Each row below holds a small network's activations on one record, seen along a few directions.
Each row is followed by the record's values for the fields RAPAS, MUPE, FEKAV, DONUZ, KON.
The largest differences between rows may come from other fields.
In the rows, zero is written as 500.
Random noise pushes rows far along 20 fixed directions. That doesn't count. These rows show it; they differ only by the noise:
[472 632 414 458 585 429 529 638 610 445 462 526 446 600 353 319 282 295
 322 647 658 513 446 525 587 824 511 258 476 293 414 664 441 764 468 530
 536 451 746]
[652 451 555 649 463 416 717 688 276 361 543 456 425 439 286 665 422 557
 491 413 382 405 536 335 580 602 443 520 421 791 300 481 429 537 702 471
 609 690 323]
[307 507 361 460 624 570 412 481 549 641 306 621 474 498 676 398 486 476
 454 443 378 434 498 404 458 585 544 577 508 410 435 608 609 398 447 619
 533 589 668]
[560 618 548 549 489 514 635 479 578 356 443 416 525 476 598 344 487 574
 553 813 425 416 316 659 449 424 507 355 487 535 698 510 489 494 450 528
 240 482 587]
[589 485 495 544 373 491 428 451 512 468 511 425 339 493 419 597 633 629
 445 491 541 584 477 515 422 459 479 409 475 624 515 512 565 640 301 406
 488 362 448]
[409 406 486 545 539 311 431 394 355 515 483 438 496 473 381 650 592 450
 423 506 379 396 578 435 449 549 430 313 514 535 382 436 431 454 490 642
 579 530 489]
[401 634 483 459 460 485 457 484 463 374 620 568 501 494 284 513 528 518
 502 391 357 443 617 489 498 475 437 410 406 472 663 563 564 358 778 447
 337 453 575]
[679 587 413 438 549 388 550 615 531 444 486 394 507 505 470 234 445 417
 308 665 715 557 406 539 518 760 522 407 644 434 375 655 421 427 486 466
 543 562 687]
[620 422 453 400 425 580 374 510 570 491 525 376 552 739 435 502 425 579
 631 706 514 500 455 485 448 657 548 339 317 430 543 703 577 697 415 506
 508 543 522]
[429 758 402 519 566 462 620 576 747 335 514 492 216 566 288 487 352 396
 489 459 658 429 603 401 653 754 650 350 374 517 395 404 355 707 554 529
 634 417 678]
[407 462 419 481 529 482 318 412 786 271 325 486 559 538 371 578 438 429
 488 549 452 564 700 438 593 637 467 376 755 355 746 684 465 610 459 497
 350 543 660]
[432 510 498 445 582 476 568 370 415 736 494 595 636 442 825 402 537 409
 507 462 511 353 373 561 499 395 546 529 664 500 510 328 616 277 438 623
 470 357 629]
[350 562 516 551 554 716 472 599 584 502 381 734 440 531 769 628 429 530
 629 534 665 454 477 465 567 537 515 443 474 510 628 330 471 407 491 521
 558 302 657]
[454 415 572 362 446 415 389 361 755 560 601 316 520 609 588 411 502 401
 408 304 573 425 574 583 428 624 565 318 625 277 470 395 665 597 405 774
 708 143 574]
[309 552 439 457 518 482 252 390 460 687 380 629 358 656 441 719 592 509
 578 481 496 449 578 409 390 474 374 183 330 481 547 474 606 440 454 534
 538 284 659]
[503 527 515 440 435 576 390 472 760 576 684 339 245 572 503 505 456 537
 461 427 669 486 582 433 455 482 659 372 267 374 428 520 544 470 608 638
 594 459 480]
[163 606 457 381 625 405 518 299 461 503 541 591 358 526 407 390 621 448
 471 480 362 561 518 658 468 323 468 416 251 542 506 291 490 609 450 551
 464 468 539]
[578 580 415 347 473 445 622 317 561 453 712 382 386 551 316 382 518 453
 545 467 528 642 485 577 582 397 648 604 386 640 473 438 465 771 377 403
 447 622 385]
[296 615 499 435 565 480 527 594 621 358 451 559 554 423 617 279 486 566
 349 573 494 520 467 579 565 474 547 564 661 323 583 474 425 398 506 609
 535 486 548]
[472 473 515 464 438 271 504 460 531 362 767 324 580 456 209 511 498 463
 326 480 529 442 624 496 622 533 618 415 597 359 430 474 401 661 568 586
 565 488 392]
[505 493 539 504 590 520 575 590 497 531 431 615 330 503 672 622 334 515
 388 449 424 478 476 342 647 510 440 366 526 655 530 535 498 214 626 616
 510 630 500]
[563 387 409 419 482 442 434 423 470 443 664 288 430 444 494 386 617 531
 164 414 475 647 458 483 535 647 516 485 490 483 437 781 504 493 405 550
 529 649 447]

[575 403 540 645 466 539 469 683 537 395 381 465 427 447 543 607 437 558
 380 499 579 525 543 380 529 649 454 466 628 510 397 587 434 534 487 527
 621 531 456]
RAPAS=buke, MUPE=tela, FEKAV=nisol, DONUZ=rig, KON=kipag
[537 429 681 547 425 533 545 572 491 318 585 414 664 436 478 462 587 625
 580 542 553 533 563 631 481 346 363 551 447 489 650 460 528 403 800 386
 382 478 432]
RAPAS=buke, MUPE=tela, FEKAV=nisol, DONUZ=rig, KON=kipag
[560 555 476 530 489 406 580 382 535 252 480 273 546 449 412 254 706 592
 408 561 314 497 436 666 419 584 398 413 457 589 669 701 615 524 524 404
 231 474 654]
RAPAS=buke, MUPE=tela, FEKAV=nisol, DONUZ=rig, KON=rof
[667 519 504 548 405 566 552 646 514 400 500 420 483 469 578 451 559 742
 512 556 504 474 431 500 458 589 584 606 513 619 483 511 516 376 473 433
 573 485 469]
RAPAS=vural, MUPE=tela, FEKAV=peb, DONUZ=difab, KON=kipag
[523 385 528 533 587 766 489 539 649 437 364 586 490 489 777 536 335 294
 586 593 708 685 468 541 545 637 450 546 544 457 564 475 312 596 374 514
 523 589 550]
RAPAS=vural, MUPE=fuzop, FEKAV=fad, DONUZ=lote, KON=kipag
[565 348 492 670 390 623 373 401 701 227 702 365 347 405 379 599 587 604
 527 574 429 405 662 624 302 657 782 497 342 567 464 337 438 493 516 491
 393 487 538]
RAPAS=buke, MUPE=tela, FEKAV=peb, DONUZ=lote, KON=kipag
[503 640 554 497 514 404 647 621 339 585 470 580 492 452 486 511 420 469
 431 467 469 487 417 413 611 355 364 505 571 527 479 508 458 399 597 526
 532 538 380]
RAPAS=buke, MUPE=fuzop, FEKAV=fad, DONUZ=difab, KON=kipag
[690 430 456 456 515 419 535 475 507 636 526 453 495 592 503 606 425 550
 625 586 521 369 551 346 545 547 692 501 517 667 332 424 505 335 523 505
 589 679 481]
RAPAS=vural, MUPE=tela, FEKAV=nisol, DONUZ=beni, KON=kipag
[668 636 393 594 444 537 499 348 546 429 512 418 363 341 407 415 635 358
 480 401 476 510 502 526 327 623 519 551 532 580 483 570 482 440 422 390
 288 490 655]
RAPAS=buke, MUPE=fuzop, FEKAV=gelir, DONUZ=beni, KON=kipag
[352 483 511 541 678 519 601 529 647 334 259 574 499 495 622 392 479 491
 538 526 412 460 542 591 540 617 464 499 533 588 565 406 536 465 571 508
 450 486 743]
RAPAS=vural, MUPE=fuzop, FEKAV=gelir, DONUZ=lote, KON=kipag
[512 552 517 609 554 498 583 610 436 477 280 594 382 401 538 520 502 408
 410 364 506 559 481 457 483 629 297 500 590 604 441 511 482 474 479 475
 577 410 586]
RAPAS=vural, MUPE=tela, FEKAV=fad, DONUZ=lote, KON=kipag
[525 486 516 438 481 571 455 500 492 313 579 482 561 535 375 403 470 362
 484 462 429 622 532 630 409 702 347 475 396 374 616 629 453 492 624 484
 440 533 545]
RAPAS=buke, MUPE=tela, FEKAV=fifur, DONUZ=kap, KON=kipag
[550 361 423 549 527 633 468 512 400 568 583 621 739 420 688 529 478 458
 635 517 488 275 510 459 492 732 765 730 595 488 369 350 469 270 514 555
 585 554 595]
RAPAS=vural, MUPE=fuzop, FEKAV=fifur, DONUZ=kap, KON=kipag
[442 540 316 499 612 536 418 478 400 622 333 535 476 497 529 441 695 564
 583 432 484 465 579 336 437 599 456 622 359 599 351 623 559 301 555 396
 550 652 679]
RAPAS=buke, MUPE=tela, FEKAV=nisol, DONUZ=rig, KON=kipag
[609 461 481 573 599 480 684 649 306 455 221 463 612 532 393 370 498 493
 644 534 439 522 483 477 453 619 278 657 389 676 361 657 567 548 696 306
 492 757 586]
RAPAS=vural, MUPE=tela, FEKAV=fifur, DONUZ=kap, KON=kipag
[485 404 530 406 556 392 417 441 574 338 582 526 308 513 385 419 552 617
 304 639 335 635 583 650 457 482 544 355 398 650 447 375 465 355 465 490
 470 641 474]
RAPAS=buke, MUPE=fuzop, FEKAV=nisol, DONUZ=rig, KON=kipag
[196 635 553 453 560 619 512 675 590 345 367 472 509 615 683 403 596 737
 644 554 634 511 478 539 502 494 457 564 301 361 540 344 342 508 529 634
 865 341 469]
RAPAS=vural, MUPE=tela, FEKAV=peb, DONUZ=kap, KON=rof
[764 420 579 562 510 506 678 722 372 527 470 630 545 444 576 406 245 446
 514 586 458 448 412 529 418 548 557 623 701 648 291 376 491 274 641 487
 507 718 437]
RAPAS=buke, MUPE=fuzop, FEKAV=fifur, DONUZ=kap, KON=rof
[628 482 574 527 522 342 651 405 534 535 666 330 529 325 552 455 472 385
 356 579 643 478 451 521 629 308 599 506 734 490 453 424 348 401 541 589
 385 638 385]
RAPAS=buke, MUPE=fuzop, FEKAV=gelir, DONUZ=beni, KON=kipag
[583 580 571 542 410 405 549 614 527 565 380 425 547 559 448 491 388 481
 478 440 457 387 455 432 456 487 397 423 677 386 496 641 626 558 548 599
 542 373 466]
RAPAS=buke, MUPE=tela, FEKAV=nisol, DONUZ=rig, KON=kipag
[461 488 569 722 428 620 617 525 402 587 434 384 713 360 838 515 617 576
 665 517 447 127 316 496 357 485 577 643 512 404 498 421 541 409 495 696
 532 298 531]
RAPAS=vural, MUPE=fuzop, FEKAV=gelir, DONUZ=lote, KON=kipag
[506 651 552 626 398 566 596 579 458 487 395 356 466 485 531 477 591 637
 574 556 402 383 335 467 402 430 380 470 308 475 567 640 552 654 432 559
 496 376 421]
RAPAS=buke, MUPE=fuzop, FEKAV=fad, DONUZ=difab, KON=kipag
[497 519 543 566 429 501 549 505 566 378 664 517 320 432 295 538 357 428
 312 483 434 615 489 579 536 442 556 447 438 467 504 531 419 807 432 488
 392 537 341]
RAPAS=vural, MUPE=tela, FEKAV=peb, DONUZ=kap, KON=rof
[543 562 402 488 502 609 408 685 596 448 405 560 452 595 530 426 393 572
 536 768 529 506 426 487 428 732 661 528 431 389 409 542 368 489 354 542
 653 605 549]
RAPAS=vural, MUPE=fuzop, FEKAV=nisol, DONUZ=difab, KON=kipag
[403 481 492 461 493 544 486 531 744 336 433 498 377 513 370 386 523 586
 635 302 434 567 749 522 421 516 613 781 421 551 345 313 553 668 531 467
 686 550 433]
RAPAS=buke, MUPE=tela, FEKAV=nisol, DONUZ=rig, KON=kipag
[452 618 559 559 609 493 611 474 681 494 347 526 338 426 580 492 419 332
 466 410 582 517 553 462 600 414 379 392 542 520 586 494 488 461 605 527
 389 482 618]
RAPAS=vural, MUPE=fuzop, FEKAV=nisol, DONUZ=beni, KON=kipag
[571 448 578 256 496 516 454 475 620 352 656 455 540 651 384 312 446 341
 620 430 710 788 642 713 421 558 441 569 483 444 466 308 394 531 644 432
 665 531 441]
RAPAS=buke, MUPE=tela, FEKAV=nisol, DONUZ=rig, KON=rof
[549 349 555 697 552 536 556 454 505 672 305 393 525 402 634 529 433 333
 554 471 432 369 472 432 379 467 378 494 495 467 401 636 598 600 548 602
 372 619 536]
RAPAS=buke, MUPE=tela, FEKAV=peb, DONUZ=lote, KON=rof
[363 618 393 427 431 412 218 499 496 572 363 730 565 548 268 584 563 631
 529 640 403 522 586 475 394 305 509 468 681 343 614 531 556 440 391 371
 393 426 519]
RAPAS=vural, MUPE=fuzop, FEKAV=nisol, DONUZ=beni, KON=rof
[403 541 523 471 512 397 463 465 463 636 595 612 496 509 472 643 429 483
 427 552 542 451 508 437 630 299 525 359 580 431 571 454 459 436 544 543
 431 466 440]
RAPAS=buke, MUPE=tela, FEKAV=nisol, DONUZ=rig, KON=rof
[411 671 503 495 372 535 522 585 344 493 504 409 577 460 477 477 675 638
 555 306 413 483 443 415 442 394 377 700 446 386 545 613 489 552 509 553
 657 415 286]
RAPAS=vural, MUPE=fuzop, FEKAV=nisol, DONUZ=difab, KON=kipag
[578 601 606 477 472 426 688 500 523 611 450 624 712 520 498 501 237 323
 681 542 432 364 423 529 622 317 517 539 764 430 614 388 559 649 469 547
 374 430 428]
RAPAS=vural, MUPE=fuzop, FEKAV=fifur, DONUZ=kap, KON=kipag
[309 427 550 620 525 595 488 363 558 514 511 387 409 322 633 473 635 476
 453 360 389 476 531 556 363 317 466 594 354 453 533 521 539 434 608 622
 357 566 455]
RAPAS=buke, MUPE=fuzop, FEKAV=peb, DONUZ=lote, KON=kipag
[409 475 415 461 600 475 358 382 574 722 247 678 294 609 556 619 422 423
 529 623 341 514 480 453 385 546 537 365 443 545 384 404 524 551 143 618
 587 516 575]
RAPAS=vural, MUPE=tela, FEKAV=fad, DONUZ=lote, KON=kipag
[411 426 608 634 522 473 529 544 594 584 438 582 511 448 504 697 420 489
 544 523 672 428 605 431 646 309 510 465 593 466 531 366 510 600 570 470
 455 414 484]
RAPAS=buke, MUPE=tela, FEKAV=fifur, DONUZ=kap, KON=kipag
[454 327 526 428 521 386 412 515 632 548 524 371 597 550 583 567 567 743
 268 551 661 571 527 405 786 384 543 407 629 418 621 691 639 575 438 460
 511 455 468]
RAPAS=vural, MUPE=fuzop, FEKAV=fad, DONUZ=beni, KON=rof
[310 436 673 563 473 541 492 546 636 332 595 502 295 472 515 600 481 608
 315 344 370 496 578 527 565 444 451 290 305 495 607 450 569 596 607 639
 504 323 406]
RAPAS=vural, MUPE=fuzop, FEKAV=nisol, DONUZ=beni, KON=rof

Here are new rows. What are their fields?
[398 334 621 576 595 513 629 503 428 355 543 446 485 433 618 462 495 429
 335 523 420 564 423 653 539 574 389 423 335 536 514 460 409 558 531 599
 485 583 470]
RAPAS=vural, MUPE=fuzop, FEKAV=fifur, DONUZ=kap, KON=kipag
[468 561 494 468 453 551 551 544 412 469 498 591 619 547 460 388 500 505
 620 427 347 424 458 588 375 555 491 596 465 480 516 459 600 583 534 485
 502 381 526]
RAPAS=vural, MUPE=tela, FEKAV=nisol, DONUZ=beni, KON=rof
[769 539 612 457 429 351 578 415 681 385 465 454 325 634 363 622 332 495
 584 581 271 445 517 572 416 505 513 227 633 739 597 325 535 383 443 556
 394 445 477]
RAPAS=vural, MUPE=fuzop, FEKAV=gelir, DONUZ=lote, KON=kipag
[495 432 476 543 523 511 549 488 583 446 571 396 431 518 445 542 526 450
 508 404 662 534 569 491 574 654 562 557 380 542 399 452 447 687 491 450
 622 476 532]
RAPAS=buke, MUPE=tela, FEKAV=peb, DONUZ=lote, KON=kipag
[504 732 483 633 433 448 561 614 469 527 504 661 388 328 375 469 444 466
 337 456 403 346 436 465 453 491 555 466 605 448 435 507 553 479 487 485
 392 346 575]
RAPAS=buke, MUPE=fuzop, FEKAV=gelir, DONUZ=beni, KON=kipag
[531 510 375 464 508 324 551 329 304 623 545 305 573 456 475 392 672 526
 387 450 352 434 400 428 496 436 505 546 545 566 435 703 575 463 439 534
 437 652 460]
RAPAS=buke, MUPE=fuzop, FEKAV=nisol, DONUZ=rig, KON=rof
[612 602 525 573 451 615 567 629 477 312 407 510 571 458 471 550 431 416
 679 513 604 615 510 458 506 496 373 660 633 503 638 537 259 452 610 407
 475 634 400]
RAPAS=vural, MUPE=fuzop, FEKAV=nisol, DONUZ=difab, KON=rof
[439 483 569 567 619 336 713 656 421 574 403 607 667 433 558 332 383 498
 335 597 432 325 411 528 673 499 493 446 630 495 408 479 678 626 528 504
 457 426 640]
RAPAS=buke, MUPE=fuzop, FEKAV=fad, DONUZ=difab, KON=kipag
[419 696 455 610 574 455 624 363 502 636 505 462 183 294 677 381 619 402
 325 450 467 416 349 535 379 426 604 501 387 565 329 319 396 336 367 663
 512 472 552]
RAPAS=vural, MUPE=fuzop, FEKAV=nisol, DONUZ=difab, KON=rof
[373 558 492 601 490 571 493 528 401 434 441 613 473 483 584 689 536 516
 564 392 387 367 475 440 472 630 468 447 495 536 557 365 415 442 434 613
 620 317 515]
RAPAS=vural, MUPE=fuzop, FEKAV=fifur, DONUZ=kap, KON=rof
[424 521 397 481 614 523 462 471 588 577 333 562 387 471 565 454 492 573
 464 575 436 530 532 375 557 396 534 538 491 549 506 646 540 415 486 475
 354 746 573]
RAPAS=buke, MUPE=tela, FEKAV=gelir, DONUZ=beni, KON=kipag
[569 673 565 378 431 563 522 725 576 455 353 499 433 703 505 437 456 752
 746 586 494 489 465 477 387 471 460 534 377 541 517 436 515 334 585 517
 741 441 413]
RAPAS=vural, MUPE=fuzop, FEKAV=fad, DONUZ=lote, KON=kipag
[583 537 461 432 387 570 438 403 370 525 752 540 393 421 506 639 654 490
 468 200 522 580 543 450 471 546 530 615 482 614 457 352 428 286 434 480
 673 359 382]
RAPAS=vural, MUPE=tela, FEKAV=fad, DONUZ=lote, KON=kipag
[617 447 501 697 532 429 589 509 579 477 368 323 283 424 476 471 567 625
 426 718 572 468 442 533 397 513 598 417 397 687 287 454 482 628 365 445
 465 581 536]
RAPAS=vural, MUPE=tela, FEKAV=fifur, DONUZ=kap, KON=rof
[617 559 461 483 496 509 727 588 373 454 473 322 725 553 564 340 510 677
 648 665 404 403 303 450 588 467 513 645 430 570 563 739 526 569 580 471
 425 718 410]
RAPAS=vural, MUPE=tela, FEKAV=nisol, DONUZ=beni, KON=rof
[575 466 449 441 616 520 636 399 353 622 409 364 499 602 581 516 526 343
 671 278 448 485 513 333 531 568 307 522 340 708 444 644 537 353 719 538
 530 744 525]
RAPAS=vural, MUPE=fuzop, FEKAV=nisol, DONUZ=beni, KON=kipag
[578 434 490 655 488 580 472 344 472 510 430 300 491 391 602 592 670 393
 663 484 612 503 518 466 319 487 437 590 494 554 480 460 347 416 483 533
 482 582 487]
RAPAS=buke, MUPE=fuzop, FEKAV=fad, DONUZ=difab, KON=rof
[580 451 653 562 479 603 629 563 593 618 541 449 518 539 545 550 322 409
 644 474 645 458 490 507 560 380 478 512 339 467 511 483 599 696 677 483
 432 482 447]
RAPAS=vural, MUPE=fuzop, FEKAV=peb, DONUZ=difab, KON=kipag
